A small network was shown many inputs. Here are its activations along a few directions, one row for each input.
In each table, some parts of the input vary, and every possible input appears once, in random order.
A made-up example of a description, with smaller parts first: one of 2 separate values, together with either a single point or one of 9 places along a line or (one of 4 places along a line, together with one of 8 places around a ring).
Shared parts are said once, and a part with two or three values counts as separate values.
In the rows, 128 means zero.

Other details of the inputs shift rows strongly along two fixed directions, in all tables alike. That doesn't count.

Table:
row 1: [137 114 144 151 142 135 140 113 129 131 112 112 105 125 134 152]
row 2: [144 150  96  68 105 131 128 159 122 126 146 183 137 123 151 120]
row 3: [112 125 159 147 142 118 136 109 124 137 131 119 110 148 130 130]
row 4: [136 110 139 145 131 128 148 117 118 133 126 110 100 132 133 143]
row 5: [126 118 151 150 152 132 136 114 131 127 105 111 110 129 134 149]
row 6: [156 126  95  71 122  88 152 150  87 199 107 170 158 138 152  95]
row 7: [107 155 110  76 130 104 119 169 139 115 120 177 163 147 150 119]
row 8: [135 115 143 145 134 134 144 116 119 132 122 113  98 128 135 141]
row 9: [121 126 175 163 139 133 127  83 128 142 153 107  99 141 113 134]
row 10: [161 131  89  49 126  78 151 171  86 204  89 196 177 137 169 100]
row 11: [143 118 142 145 130 141 141 102 121 140 136 117  94 125 131 141]
row 12: [140 110 144 143 137 129 140 116 127 133 120 113 109 128 132 156]
row 13: [120 116 149 150 154 129 138 124 130 124  98 112 115 129 137 147]
row 14: [122 124 156 153 150 130 132 106 131 134 113 118 113 135 131 141]
row 15: [101 126  86 188  80 163  59 133 171  56 168  44 190  82  35  89]
row 16: [124 102 150 169 147 130 142 118 133 118 106  87 108 128 125 158]
row 17: [129 120 147 146 139 134 140 112 119 133 121 117 101 129 134 135]
row 18: [148 135  78  86  99 112 124 150 109 162 137 153 170 119 120  86]
row 19: [160 124 104  85 118 100 144 138  91 199 123 159 153 130 138  98]
row 20: [127 158 101  73 113 124 123 153 124 128 142 187 143 135 149 107]
row 21: [116 148  71 124  65 167  82 153 167  44 194 113 154  95  80 107]
row 22: [112 151 122  93 125 114 114 152 140 116 135 165 154 139 136 122]
row 23: [127 155 115  89 114 133 117 141 128 124 151 171 138 130 136 112]
row 24: [100 130  74 161  84 148  72 157 161  67 151  73 201  89  57  86]
row 25: [139 133  77  81 102 103 128 166 106 158 122 154 179 122 127  84]
row 26: [130 149  95  76 121 123 125 167 131 116 116 179 151 125 154 122]
row 27: [130 139  90  74 119 114 131 177 133 110 115 168 152 131 154 133]
row 28: [131 114 145 146 147 131 139 121 131 126 105 111 109 129 137 153]
row 29: [111 120 155 152 157 124 135 122 132 126 100 115 120 138 134 143]
row 30: [141 111 141 145 130 131 146 107 120 136 134 109  95 132 131 144]
row 31: [139 117 145 146 134 137 142 106 121 135 130 113  94 128 133 142]
row 32: [116 153 104  77 130 114 121 169 136 113 113 178 158 137 153 120]
row 33: [138 110 139 146 138 128 143 117 128 131 115 111 108 129 134 153]
row 34: [114 128 158 145 150 117 131 110 133 137 119 124 120 145 132 139]
row 35: [139 115 150 148 142 136 137 112 128 133 117 114 106 124 132 154]
row 36: [146 114 146 145 127 138 143 102 120 141 145 113  95 127 126 146]
row 37: [119 126 166 162 138 130 129  85 128 140 148 108 100 143 116 131]
row 38: [116 158 108  72 115 108 121 157 127 124 145 182 148 147 148 106]
row 39: [125 126 159 146 149 130 130 109 129 136 118 123 115 134 130 142]
row 40: [137 122 149 150 136 143 137  95 121 141 135 116  94 127 128 137]
row 41: [133 122 150 146 139 138 137 102 121 136 129 115  96 130 132 137]
row 42: [138 123 156 150 136 146 134  94 122 140 141 115  94 124 124 139]
row 43: [109 133 145 111 156  99 142 144 126 141  98 153 136 155 156 136]
row 44: [134 120 154 148 146 136 133 108 128 134 116 117 108 125 131 148]
row 45: [125 126 157 147 142 132 134 100 122 138 131 119 101 139 130 131]
row 46: [120 123 156 151 143 130 137 107 121 135 124 116 104 138 130 131]
row 47: [111 130  79 173  76 158  65 136 164  66 168  62 190  82  43  86]
row 48: [ 96 146  79 133  89 162  77 175 178  26 154 105 171  94  87 117]
Description of these inputs: one of 2 separate values, together with one of 4 places along a line, together with either a single point or one of 5 places along a line.
The inputs of row 24 and row 10 match in every part but the place on the line of 4. If row 16 is changed in the same way as row 24 into row 10, which row does it become?
Answer: row 12
Which other rows agree with row 36 in the place on the line of 4 and the choice among 2 separate values? List them by row number.
Answer: row 2, row 9, row 19, row 23, row 42

Table:
row 49: [154 113 114 123 122 122 136 131 119 150 115 125 139 120 129 134]
row 50: [145 112 118 125 125 137 144 135 129 116 114 116 103 116 138 150]
row 51: [111 161  87  86  82 160 103 163 159  56 189 159 139 115 114 117]
row 52: [177 127  79  22 123  83 175 182  81 191  96 210 139 141 203 127]
row 53: [113 129  92 158  91 158  76 147 159  68 158  77 177  88  62 103]
row 54: [125 127 108 153 108 157 103 141 161  72 134  97 142  99  94 138]
row 55: [160 113 127 119 129 118 164 113  85 187 125 137 100 131 153 128]
row 56: [140  92 210 232 141 162 142  36 115 148 159  43  44 129  90 149]
row 57: [108 158  60  85  91 145  83 198 164  55 135 148 194  97 109 103]
row 58: [146 130 156 118 137 115 146  97 102 177 130 158 104 142 148 128]
row 59: [157 118 127 115 135 111 158 114  96 197 111 151 121 134 153 122]
row 60: [111 122 162 136 167 101 148 127 119 143  85 132 119 156 163 149]
row 61: [123 134 170 120 161 120 144 111 116 161 117 153 103 150 155 144]
row 62: [ 95 164  83 103 100 154  80 180 170  39 147 144 176 109 112 110]
row 63: [ 99 134 162 148 147 116 122 112 142 126 134 121 120 151 126 133]
row 64: [145 154 122  35 143  86 152 148  88 195 107 224 140 158 187 106]
row 65: [116 134 161 144 144 105 130 100 124 152 134 117 126 151 120 113]
row 66: [133 117 138 125 150  94 152 114  99 192  98 134 134 156 140 111]
row 67: [125 127 137 145 140 140 128 122 140 105 118 126 111 127 140 154]
row 68: [115 140  73  82 103 104 112 187 131 116 123 155 198 124 121  98]
row 69: [ 84 126 108 181 103 153  76 147 177  37 145  64 171  95  63 116]
row 70: [132  84 193 242 159 150 134  36 121 169 123  27  83 120  79 136]
row 71: [132 120 134 139 135 144 140 123 134  99 129 119  88 127 141 155]
row 72: [124 136 151 135 135 140 125 107 140 124 146 136 102 135 130 149]
What is each input in this table made of?
Answer: one of 4 places along a line, together with one of 6 places around a ring
The inputs of row 57 and row 69 match in every part but the place on the line of 4. If row 62 is changed in the same way as row 57 into row 69, which row does it become?
Answer: row 60
Change only the place on the line of 4 in row 56. List by row number the other rows that result.
Answer: row 58, row 64, row 65

Table:
row 73: [106 103 184 185 154 126 148  98 132 113 127  74  78 151 123 161]
row 74: [ 80 142 102 144  92 148  94 158 173  31 173  97 141 121  92 121]
row 75: [151 130 125  95 129 111 162 118  83 187 122 163 102 142 163 105]
row 76: [117 145  81 135  74 164  91 129 141  79 188 102 140 103  78  80]
row 77: [132 105 184 176 156 109 139  75 115 183 122  94 115 147 115 141]
row 78: [140 103 166 182 141 141 154  69  97 174 134  84  74 129 118 123]
row 79: [127 107 176 180 151 115 133  78 123 172 129  88 118 141 104 138]
row 80: [141 118 143 148 125 136 145  96  98 161 140 115  97 128 126 112]
row 81: [107 123  99 179 113 166  80 145 167  60 112  62 175  78  72 114]
row 82: [134 118  62 150  73 153  99 153 134  90 152  79 170  83  71  82]
row 83: [137 173  57  35  80 142 101 196 154  78 164 212 170 108 144 120]
row 84: [124 137 111  51 141  78 173 174 106 148 101 198 120 177 199 136]
row 85: [152 121 154 138 137 141 137  96 132 135 137 129  87 126 138 164]
row 86: [110 138  33  57  85 102 118 229 143  68 120 160 199 120 138 107]
row 87: [158 134 126  88 133 126 148 127 123 147 127 172 106 134 162 155]
row 88: [109 115 156 148 144 112 150 119 129 117 124 110  91 157 145 150]
row 89: [126 106 186 188 152 120 126  73 127 164 135  75 117 138  95 139]
row 90: [131 154 127  63 160 107 144 162 106 161  74 215 143 143 194 124]
row 91: [148  81 149 180 147 101 142  99 113 187  91  67 144 127 101 137]
row 92: [133 156 123  61 160 104 144 158 108 162  75 213 140 143 194 124]
row 93: [108 160  80  95  84 122  76 161 159  90 173 146 197 119  93  90]
row 94: [130 110 164 168 146 113 132  82 125 167 132  93 123 145 106 132]
row 95: [121 160  70  84  72 150  95 165 132  88 180 152 161 105 103  73]
row 96: [122 139 121  55 140  80 170 176 104 146 102 202 123 171 198 139]
row 97: [173  88 133 143 147 125 155 120 111 167  90 103 116 114 143 170]
row 98: [124 127 178 150 176 135 136 105 120 149  86 130 106 132 147 143]
row 99: [151 110 182 165 150 151 141  80 131 140 134 103  74 123 126 174]
row 100: [ 91 147 120 183 117 182  68 118 179  42 149  80 148  94  70 114]
row 101: [124 139 122 159  93 180  84 117 173  53 184  97 125  94  79 144]
row 102: [135 152 126  55 167 101 156 163 100 177  65 223 139 146 204 126]
What is each input in this table made of?
Answer: one of 5 separate values, together with either a single point or one of 5 places along a line
Which other rows agree with row 78 in the choice among 5 separate values? List them by row number.
Answer: row 75, row 76, row 80, row 82, row 95
Change only the place on the line of 5 in row 83. List by row number the other rows that result.
Answer: row 85, row 87, row 99, row 101
Which other rows agree with row 77 in the choice among 5 separate values? List them by row number.
Answer: row 79, row 89, row 91, row 93, row 94
